Each row below is a small network's average activation on inputs in which a field has the value named, seen along a few directions.
Values that are neighbours, or in one group, have similar rows; names and order tell nothing.
In the rows, 500 means zero.
Random noise pushes rows far along 2 fixed directions. That doesn't count. These rows show it; they differ only by the noise:
[479, 515, 452, 612, 421, 519, 727, 629, 300, 620, 429, 414, 448, 411, 577,
 434, 634]
[427, 682, 405, 526, 927, 412, 502, 291, 603, 347, 552, 727, 744, 635, 477,
 324, 566]
[510, 543, 428, 568, 440, 537, 687, 606, 322, 587, 445, 416, 463, 427, 563,
 440, 588]
[572, 586, 384, 489, 435, 579, 629, 588, 339, 547, 466, 395, 467, 440, 546,
 462, 504]


B, 17 values:
b9: [500, 478, 535, 276, 515, 501, 259, 452, 482, 364, 552, 534, 560, 444, 493,
 455, 426]
b3: [637, 545, 347, 455, 415, 654, 578, 622, 333, 503, 442, 360, 411, 475, 570,
 544, 374]
b5: [473, 518, 484, 371, 480, 413, 308, 342, 680, 460, 608, 566, 558, 502, 341,
 678, 450]
b14: [498, 360, 563, 547, 351, 543, 552, 583, 632, 486, 467, 404, 472, 421, 502,
 719, 478]
b17: [620, 608, 413, 473, 422, 569, 492, 512, 630, 381, 501, 317, 461, 519, 510,
 481, 320]
b15: [700, 704, 285, 300, 583, 559, 340, 353, 662, 386, 493, 424, 437, 580, 554,
 555, 136]
b2: [327, 427, 581, 738, 352, 510, 786, 712, 334, 755, 452, 286, 272, 405, 680,
 523, 657]
b4: [653, 500, 477, 513, 349, 537, 484, 611, 654, 525, 450, 394, 457, 444, 539,
 665, 490]
b13: [544, 483, 549, 357, 602, 417, 383, 432, 436, 415, 664, 612, 511, 519, 480,
 461, 520]
b12: [624, 430, 430, 382, 210, 637, 633, 768, 237, 726, 464, 243, 352, 468, 596,
 568, 430]
b11: [412, 287, 693, 626, 178, 514, 596, 594, 361, 704, 536, 487, 452, 326, 458,
 494, 555]
b10: [623, 600, 483, 489, 645, 558, 343, 463, 423, 498, 542, 510, 541, 587, 489,
 406, 548]
b16: [474, 414, 508, 371, 440, 551, 340, 439, 511, 412, 633, 663, 440, 531, 424,
 434, 425]
b7: [473, 475, 548, 411, 685, 453, 403, 228, 790, 359, 452, 667, 648, 608, 348,
 516, 523]
b1: [586, 661, 477, 500, 308, 539, 492, 619, 598, 459, 386, 408, 390, 418, 507,
 571, 416]
b8: [360, 415, 646, 580, 724, 388, 415, 373, 410, 457, 456, 606, 618, 704, 548,
 444, 616]
b6: [474, 313, 604, 530, 313, 526, 485, 621, 467, 616, 476, 511, 430, 417, 320,
 610, 410]
The values of B form a ring.
Which values are neighbours of b7? Give them in the order they are listed. -> b5, b14
Which values are neighbours of b15? Give them in the order they are listed. -> b17, b2
Which values are neighbours of b12? Give them in the order they are listed. -> b3, b10
Which values are neighbours of b11? Give them in the order they are listed. -> b16, b6
